Each row below holds a small network's activations on one input, seen along a few directions.
Each table varies a few parts of the input and shows all the possible inputs, shuffled.
A made-up example of a description, with smaller parts first: line(4) and (point or line(9) or (values(2) and ring(5))).
Shared parts are said once, and a part with two or three values counts as separate values.

Other details of the inputs vary at random and push rows far along three fixed directions, the same in every table; ignore that.

A family of inputs:
R1: [ 47  15 -22 -20  41  11  18  25   1  35  20]
R2: [-22 -18  -3 -37  29   4  39  26 -12  21  40]
R3: [-60 -14 -11   8 -10  11   6  19 -24  -5  46]
R4: [-55 -17  13   1 -17 -58 -63  21 -33 -39 -51]
R5: [ 35  -8  -5  -9  11  12  34  21   0  16 -16]
R6: [ 51  42 -18  18  12 -13   9  24  33  16 -40]
R7: [ 23 -23  45  82 -31  10 -67 -53 -23 -20 -40]
R8: [  1   4   4 -32  23   4   0  -8 -24  24  43]
R9: [-18 -55  17  -5 -83  42 -79 -72  -3 -20  -9]
R10: [ 31   8  17  70  11 -36   0  34  30 -49 -97]
R11: [ 53  -1   5 -44  17  39  26 -15  42  37  29]
R12: [-50   9   6   8  -7 -12  -7  10  -6  17  36]
R13: [ 24 -21  33  58 -19  38 -49 -46  14  17  13]
R14: [ 16 -28  30  12 -42  39 -11 -69   5  22  -8]
R15: [ 34 -28   3 -29   9  42  22 -20 -10  35  23]
R16: [ 27  19 -18 -11 -19  12   7 -18  20   0   0]
R17: [-20  30 -22  33  -3 -31  10  36  17 -37 -35]
R18: [-67 -15  11 -14 -10  -4  24  11 -13  13  26]
R19: [-68  14   9   3   7 -55  -8  11 -48 -17   6]
R20: [ 55  27 -34  16  35  -5  18  38  37 -20 -34]
R21: [ 32  39   2  29  11 -30  -9  -1  49  -5 -35]
R22: [ 60  21 -11 -27  11  -1  38  -4  39  18 -31]
R23: [ 12   2 -28  -1  -3  25  17  17  -3   7  22]
R24: [ 25  -8   1  -3  20  35  -7 -13  10  44  52]
R25: [-21 -22  -7  -6  -3  26  -3 -20 -46  -1  40]
R26: [ 45  38 -30 -10  28  -7  22  29  40 -17 -10]
R27: [-76  11 -16 -26  -6 -24  18  21 -16 -16  48]
R28: [-38   3   3 -37   2 -20  34  15   6   8  22]
R29: [-35  -1  -1 -39  31 -32  37  37 -45  -9   4]
R30: [  9   3  10 -23  15  16  -8 -18   9  28  51]
R31: [ 33 -11  18  15 -24  39 -35 -75  -3 -15   1]
R32: [-68 -43  12 -25 -24 -41 -31  19 -37 -36 -62]
R33: [-14  29 -14  43 -12 -37  -1  19  -7 -49 -55]
Description of these inputs: values(3) and (point or (values(2) and ring(5))).
Question: The inputs of R20 and R2 match in every part but the values(3) part. If R27 is changed in the same way as R20 into R2, which row does it become?
Answer: R28
Question: A walk changes only the ring(5) part. It starts at R12 and steps to R13. List the rest of the walk in order.
Answer: R24, R30, R21
Question: Which other rows does R30 become when the values(3) part takes its other values? List them by row number.
Answer: R11, R26

A family of inputs:
R34: [ 11  24 -29 -29  21 -39 -15  65  19 -21 -41]
R35: [-67 -53  12 -41  -2 -14   3  15 -62 -20  13]
R36: [ 16   5 -11 -32  44  -2  10  22 -13  26  29]
R37: [ 65  40 -39  12  50   4  33  48  30  20   5]
R38: [ 37  -2   0 -40  26  45   5 -32  -3  62  72]
R39: [ -2  17 -20 -12  -1 -28 -21   8  -2 -14 -25]
R40: [ 33 -13   6   1 -29  51  24 -42  28  22  22]
R41: [-15  11  14  70 -47 -19 -52 -27  -5 -56 -59]
R42: [-57 -42  43 -20 -71  34 -66 -95 -25  23  70]
R43: [-39  14  26  16  24 -62  -6  13 -34 -24  -3]
R44: [-116  -61   67    0  -23  -42  -41  -10  -86    9   -2]
R45: [ 53   5   3  63  -9  -9   1  -9  14 -55 -94]
R46: [ 82  11  -6  31  -4  29  30 -16  85  -4 -60]
R47: [ 49  12  24  41 -38   0 -65 -56  24 -31 -76]
R48: [ 23  46 -27  35  53 -35  32  56   0 -18 -22]
R49: [-43  10 -31 -95  29 -23  85  69 -18  27  56]
R50: [ 25 -11 -26 -64 -10  48 -15 -20  20  51  51]
R51: [-12  -8 -29 -22  11   7  47  42 -17  -1  15]
R52: [-119   -9   19  -35   35  -52   18   28  -60    3   69]
R53: [-57 -34  17 -24  -9 -12   2 -15 -62 -18   8]
R54: [-16 -43  30  16 -53  64  -4 -72 -25   5  31]
R55: [ 41   0 -21  12 -26  32 -33  -5  43   2  -9]
R56: [ 22  34   2  43  18 -26  15  14  15  -8  -2]
R57: [-44  20 -33  20  -4 -37 -15  46 -12 -38 -22]
R58: [ -7   2 -13 -26 -41  52  -3 -31  28  43  74]
R59: [-21  11 -47 -69  53 -45  68  95 -23  -4  -7]
R60: [ 56  23  -2 -30  26  26  21 -11  12  49  38]
R61: [-15  31 -30 -57  16 -26  20  40  39  19  11]
R62: [101  -1   5 -10  30  39 -18 -20  41  37   3]
R63: [  43   36  -13    6   31  -57   39   55   10  -52 -108]
R64: [-20 -51  21  32 -30  27 -23 -27 -20 -31 -14]
R65: [ 34 -25   7 -63  -7  59  35 -39  44  51  31]
R66: [-14  41 -39  32   6 -52  -1  51   1 -47 -50]
R67: [ 74  30  11  59   9  23  -7 -23  29   1 -26]
R68: [ 27   6  -2  -7  12  56  27 -28  44  61  77]
R69: [-85 -31  21  28   5 -13 -21  11 -69 -21  46]
R70: [-45 -33  63  99 -36 -34 -48 -16 -33 -29 -76]
R71: [  3 -13  30  61 -60  32 -60 -82  43 -16 -24]
Question: What is each input in this table made of?
Answer: values(2) and (point or (values(3) and line(6)))
Question: The inputs of R71 and R61 match in every part but the values(2) part. If R69 is changed in the same way as R71 into R61, which row does it become?
Answer: R62
Question: Which other rows does R51 become when the values(2) part takes its other values? List them by row number.
Answer: R59
Question: Which other rows does R40 become when the values(3) part takes its other values? List them by row number.
Answer: R56, R58

A family of inputs:
R72: [ 11  -1   9  36 -20  -7 -17 -25   5 -38 -43]
R73: [ 20  -9  -8 -23   7  31  15   4   8  34  31]
R74: [ 28 -13   6 -27   1  33  14 -27  11  29  24]
R75: [-34 -28  10 -30 -22  26 -24 -23 -21  23  49]
R76: [  1   1   3 -13  -4  -6 -11 -12  -1  -3 -13]
R77: [ 48  25 -21  20  10 -12   6  22  30 -29 -56]
R78: [-59 -22  14   6   5 -23  -5   5 -58 -21   6]
R79: [-111   11    1   -6   25  -74   -1   53  -66  -31   35]
R80: [-12 -25   9  -4 -34  39 -10 -32   3  19  35]
R81: [-12 -13  10   3 -29  17  -5 -28   8   1   8]
R82: [ 48  -9  10  22  -7  28  -7 -27  26  19 -17]
R83: [ 24   3  27  60  10  -1 -19 -28  -3 -15 -14]
R84: [-35 -19  -1 -35 -14  22  -6 -11 -15  36  51]
R85: [ 39  69 -56  -3  55 -30  61  89  40   3  -6]
R86: [ 27 -10  23  61 -30   3 -46 -37  11 -36 -60]
R87: [ 27   7 -14 -31  19  13  41  19  24  26  13]
R88: [-35  13  10  15   4 -64 -12  28 -14 -46 -63]
R89: [ 23  18 -33 -51  23   6  24  29  11  30  20]
Question: What is each input in this table made of?
Answer: values(3) and (point or ring(5))
Question: The inputs of R74 and R76 match in every part but the values(3) part. If R87 is changed in the same way as R74 into R76, which row does it become?
Answer: R88
Question: List by row number the other rows that have the values(3) part in common with R85.
Answer: R72, R77, R80, R81, R86

A family of inputs:
R90: [-23   5 -10  -5  24 -16  16  42 -26  -1   4]
R91: [  8  -3   1 -11  11   0  21  13  -2  22  14]
R92: [-21 -24  41  62 -23  -6 -34 -44 -32 -35 -38]
R93: [-23 -30  16  -4 -15  32  -2 -30 -19   6  45]
R94: [ -7 -27  26  15 -25  14 -39 -48 -27   1   8]
R95: [-50  10 -16  -6  35 -47  46  72 -35  -8   0]
R96: [-30 -12 -19 -57  -9  39  15   7  -1  55  70]
R97: [ 31  17 -31 -46  11  11  40  25  34  34  19]
R98: [ 78  27 -29 -40  10  33  38  20  75  50   1]
R99: [-22  -6   2 -16   2  -8  -9 -11 -21  -3  18]
R100: [  8 -26  35   0 -23  40 -23 -74   0  17  27]
R101: [ 68  32 -29  13  27 -12  16  39  41 -13 -49]
R102: [ 50  23 -16  12   2 -22 -11  13  33 -16 -60]
R103: [-26 -25  30  53 -37  -9 -37 -48 -20 -35 -43]
R104: [ 27  25 -26  -6  16   0  37  32  26 -12 -12]
R105: [-19  44  -5  53  26 -39 -15  27  -5 -22   1]
R106: [  3   6 -10 -30   7   0   3  12  16  17  10]
R107: [ 72  14   6  39  -9  25  -5 -33  40 -11 -57]
R108: [-35 -24  -4 -33 -28  34  -7 -28 -19  32  59]
R109: [ 45  16  -8  -4  14  -8   5  22  17  10 -19]
R110: [-16  15  -2  -3  37 -45  23  39 -15 -16 -20]
R111: [-32  -2 -13 -35  -5  17   8   2 -25  12  45]
R112: [  2  -9  -4  18 -19   1 -22  -4  12 -16 -25]
R113: [-21 -22  35  21 -24  -1 -34 -52  -9 -19 -13]
R114: [ 33   1 -14  12 -13   8 -17 -13  26 -11 -27]
R115: [ -2  -6  15  34  -7 -32 -43 -23  -5 -33 -53]
R116: [-36  -9  -7 -19  -7  10  -2   1 -22  -6  35]
R117: [  9 -25  32   5  -9  25 -38 -56 -10  10  16]
R118: [ 61  23 -26 -16   4  14  32  23  58  24 -23]
R119: [-27 -17 -10 -21 -19  19  14  -9  -5  11  35]
R120: [-28  28 -21   4  35 -59  22  73 -25 -36 -35]
R121: [  8 -13  15  32  -7   1 -27 -12  -7 -20 -20]
R122: [ -9  -5  -4 -47   7  21  24   7  13  37  44]
R123: [ 19  -1  20  40 -25 -22 -47 -18  16 -33 -68]
R124: [ -7  22  -6   4  23 -44  23  45 -13 -21 -32]
R125: [-12  28  -9  12  12  16  21   2   6  37  74]
R126: [ 68  10 -11 -27  -7  47  -2 -27  38  33  17]
R127: [-77  12  -1  -3  13 -66  23  51 -49 -42  -9]
R128: [-92 -21  21 -12  19 -39  13  24 -64 -11  33]
R129: [ 29 -18   5   2 -31  46  -7 -36  34  15   9]
R130: [ 21  -8  14  34   1   7  -5  -7   7 -26 -28]
R131: [-26 -25  14 -21   5  13 -12 -18 -32  24  47]
Question: The inputs of R94 and R124 match in every part but one. If R117 is changed in the same way as R94 into R124, which row does it become?
Answer: R110
Question: What is each input in this table made of?
Answer: values(2) and (point or (line(4) and line(5)))
Question: Which other rows does R121 become when the line(5) part takes its other values? List them by row number.
Answer: R101, R112, R114, R116
Question: Which other rows does R130 become when the values(2) part takes its other values? List them by row number.
Answer: R121
